Each row below holds a small network's activations on one input, seen along a few directions.
Each table varies a few parts of the input and shows all the possible inputs, shuffled.
A made-up example of a description, with smaller parts first: one of 3 separate values, together with either a single point or one of 11 places along a line or (one of 4 places along a line, together with one of 8 places around a ring).
Shared parts are said once, and a part with two or three values counts as separate values.
(in the rows, 128 means zero)

Table:
row 1: [165 102  46  40  73  90 141   8  55 159 101]
row 2: [155  96  32  40  85  92 143   8  75 158 108]
row 3: [100 173 168 153 113 145 137 174 135 118 128]
row 4: [193  41  34  34  92 120 135  31  83 128 137]
row 5: [164  69  48  27 117  80 140  15  73 156  95]
row 6: [205  32  55  28 103 119 131  26  74 127 125]
row 7: [151  81  34  40  90  86 133  10  73 163 108]
row 8: [121 145 175 138 152 150 112 174 184 111 111]
row 9: [184  46  38  45  71 118 131  28  79 129 139]
row 10: [103 166 159 173 133 129 128 172 132 124 149]
row 11: [ 96 163 144 168 133 147 125 173 135 119 134]
row 12: [ 95 139 167 145 137 134 125 185 147 124 131]
row 13: [ 90 145 152 169 137 138 119 175 136 118 133]
row 14: [ 99 142 153 161 153 141 115 178 139 127 135]
row 15: [134 143 172 190 182 128 133 156 158 131 134]
row 16: [122 170 154 207 137 126 135 160 151 136 145]
row 17: [114 135 172 153 167 140 116 178 131 123 123]
row 18: [115 140 176 157 179 131 125 168 137 118 137]
row 19: [131 148 162 191 174 130 131 162 162 143 140]
row 20: [104 146 165 151 131 140 108 177 180 106 115]
row 21: [105 175 153 168 128 151 129 169 127 121 132]
row 22: [101 156 158 154 119 148 107 176 185 114 123]
row 23: [125 180 158 205 135 134 144 149 148 128 138]
row 24: [106 135 177 137 162 140 134 175 149 112 119]
row 25: [111 182 163 155 107 157 119 167 174 107 117]
row 26: [192  59  29  42  69 123 141  24  76 122 139]
row 27: [ 84 146 161 153 129 138 131 175 151 115 132]
row 28: [201  32  49  30  95 119 133  34  72 129 128]
row 29: [101 137 175 141 149 139 129 186 147 125 124]
row 30: [122 147 157 199 161 122 132 160 158 135 141]
row 31: [111 181 159 170 135 141 133 161 130 122 145]
row 32: [174  70  50  23 125  89 132  12  73 163  98]
row 33: [117 156 157 206 144 125 126 160 155 142 147]
row 34: [161  72  43  33  99  78 133  21  70 164 104]
row 35: [ 97 151 158 171 144 128 124 168 138 120 147]
row 36: [105 140 161 156 165 143 118 179 138 126 129]
row 37: [105 167 162 159 106 144 114 178 175 109 120]
row 38: [110 141 169 160 169 127 126 173 137 121 138]
row 39: [107 147 158 161 158 130 123 173 142 129 149]
row 40: [114 146 170 143 144 149 112 181 184 116 113]
row 41: [ 91 161 161 155 118 138 133 179 143 117 133]
row 42: [194  71  43  45  59 127 142  20  69 123 132]
What do these inputs look like to the network?
> one of 6 places along a line, together with either one of 2 separate values or one of 5 places along a line
The inputs of row 6 and row 9 match in every part but the place on the line of 6. If row 18 is changed in the same way as row 6 into row 9, which row does it become?
> row 35
The inputs of row 5 and row 34 match in every part but the place on the line of 6. If row 38 is changed in the same way as row 5 into row 34, which row does it become?
> row 39
Change only the place on the line of 6 in row 36. List by row number the other rows that result.
> row 11, row 13, row 14, row 17, row 21
A walk changes only the place on the line of 5. It starts at row 16 and steps to row 10. List the rest of the walk in order.
> row 11, row 41, row 37
Change only the place on the line of 6 in row 30. List by row number the other rows that result.
> row 15, row 16, row 19, row 23, row 33
Change only the choice among 2 separate values in row 1. List by row number the other rows that result.
> row 42

Table:
row 43: [186  62 105  63 144 125 117  82 112 121 128]
row 44: [ 73 198 213 213 156 158 112 226 116  98 136]
row 45: [103 221 219 205 148 176 140 222 201  90 143]
row 46: [138  84 102  29 113 116 117  95 113 116  94]
row 47: [168 117  89 135 126  90 136  58  85 165 150]
row 48: [126 125  66 100  63 122 137  72 105 115 116]
row 49: [125 139  85 100  90  82 141  71  88 169 120]
row 50: [ 97 182 224 238 174 126 132 229 181 130 102]
row 51: [139  86  83  48  66 142 137  95 119 108 111]
row 52: [186  59  84  80  98 154 137  89 117 116 148]
row 53: [162  90  90  93 177 111 136  72  94 167 127]
row 54: [169  95  67 133  95 129 139  60  98 123 156]
row 55: [117 121  93  59 138  97 129  69  97 160  88]
row 56: [ 82 184 186 213 148 156  84 245 207 127 140]
row 57: [ 49 156 214 210 183 136 128 237 186 114 162]
What do these inputs look like to the network?
> either one of 5 separate values or (one of 2 separate values, together with one of 5 places around a ring)

Table:
row 58: [138 105 123 105 116 146 125 126 136 109 130]
row 59: [147  85 133 102 139 147 122 133 143 114 136]
row 60: [143 138 107 145 136 111 137 100 109 154 142]
row 61: [144 130 111 156 141 103 132 100 102 158 139]
row 62: [132 137 115 138 135 105 137 103 122 151 124]
row 63: [123 135 113 130 120 115 140 114 110 134 126]
row 64: [135 131 118 131 108 125 138 116 108 133 131]
row 65: [131 122 123 106 115 141 120 125 139 117 114]
row 66: [133 123 119 113 107 134 126 116 128 113 131]
row 67: [ 86 189 209 226 159 150 120 230 181 115 146]
row 68: [138 136 120 151 148 100 133 102 101 160 125]
row 69: [135 119 118 111 109 147 123 124 131 112 127]
row 70: [133 131 121 118 107 131 134 114 113 123 131]
row 71: [135 107 132  98 122 138 121 127 144 117 121]
row 72: [129 137 107 137 140 109 133 106 111 155 136]
row 73: [123 106 132  95 121 143 125 134 129 110 125]
row 74: [132  86 129  97 142 146 117 139 146 112 127]
row 75: [130 134 126 114 113 126 130 115 121 127 119]
row 76: [136 136 113 138 117 117 144 107 107 134 132]
row 77: [131 134 123 126 114 119 134 117 116 137 118]
row 78: [123 128 113 123 111 120 129 120 119 136 126]
row 79: [133 138 122 131 123 109 140 108 115 141 122]
row 80: [134 137 114 143 130 113 146 103 105 144 135]
row 81: [139 141 112 140 142 106 133 101 117 159 129]
row 82: [144 100 126  99 129 142 119 136 136 109 133]
row 83: [127 129 129 109 114 131 126 119 127 115 116]
row 84: [ 82 193 214 222 165 145 116 232 190 119 133]
row 85: [ 69 193 210 221 163 152 120 239 176 111 135]
row 86: [130  99 127  91 132 140 115 142 139 109 127]
row 87: [118 123 115 108 110 134 121 122 131 111 121]
row 88: [130 130 111 148 144 101 128 106 104 159 133]
row 89: [138 106 136  94 136 139 120 139 135 111 119]
row 90: [121 135 118 132 134 108 142 109 108 147 132]
row 91: [121 118 118 103 112 144 119 130 134 113 121]
row 92: [142  90 134 100 144 143 117 134 151 116 121]
row 93: [121 127 117 110 109 127 125 119 125 126 127]
What do these inputs look like to the network?
> one of 3 separate values, together with either a single point or one of 11 places along a line
The inputs of row 83 and row 87 match in every part but the choice among 3 separate values. If row 89 is changed in the same way as row 83 into row 87, which row does it become?
> row 86
List by row number the other rows that have the choice among 3 separate values in common with row 64.
> row 58, row 59, row 60, row 61, row 66, row 67, row 69, row 70, row 76, row 80, row 82
Change only the choice among 3 separate values in row 72. List by row number the other rows that result.
> row 60, row 81

Table:
row 94: [ 53 224 181 229 107 118 141 178 143 148 124]
row 95: [170  73  77  14  48 144 116  38  99 102 114]
row 96: [ 89 189 184 174  92 179 130 220 188  80 126]
row 97: [167 109  73 111 113  88 156  37  91 176 133]
row 98: [171 121  37  77  63  91 153   4  62 178 125]
row 99: [137  68 118  80 149 149 119 142 133 105 139]
row 100: [146  92 169 126 162 152  96 183 157  96 132]
row 101: [126 117 114 135 175  96 151  97  98 163 133]
row 102: [ 91 184 160 216 168 121 124 182 138 154 147]
row 103: [174  60  84  57 102 144 120  80 122  91 131]
row 104: [ 91 149 177 145 162 163 104 224 193  84 114]
row 105: [122 148 164 173 194  92 126 150 114 159 117]
The inputs of row 105 and row 100 match in every part but one. If row 98 is changed in the same way as row 105 into row 100, which row does it become?
> row 95
What do these inputs look like to the network?
> one of 2 separate values, together with one of 6 places along a line
Change only the choice among 2 separate values in row 97. List by row number the other rows that result.
> row 103
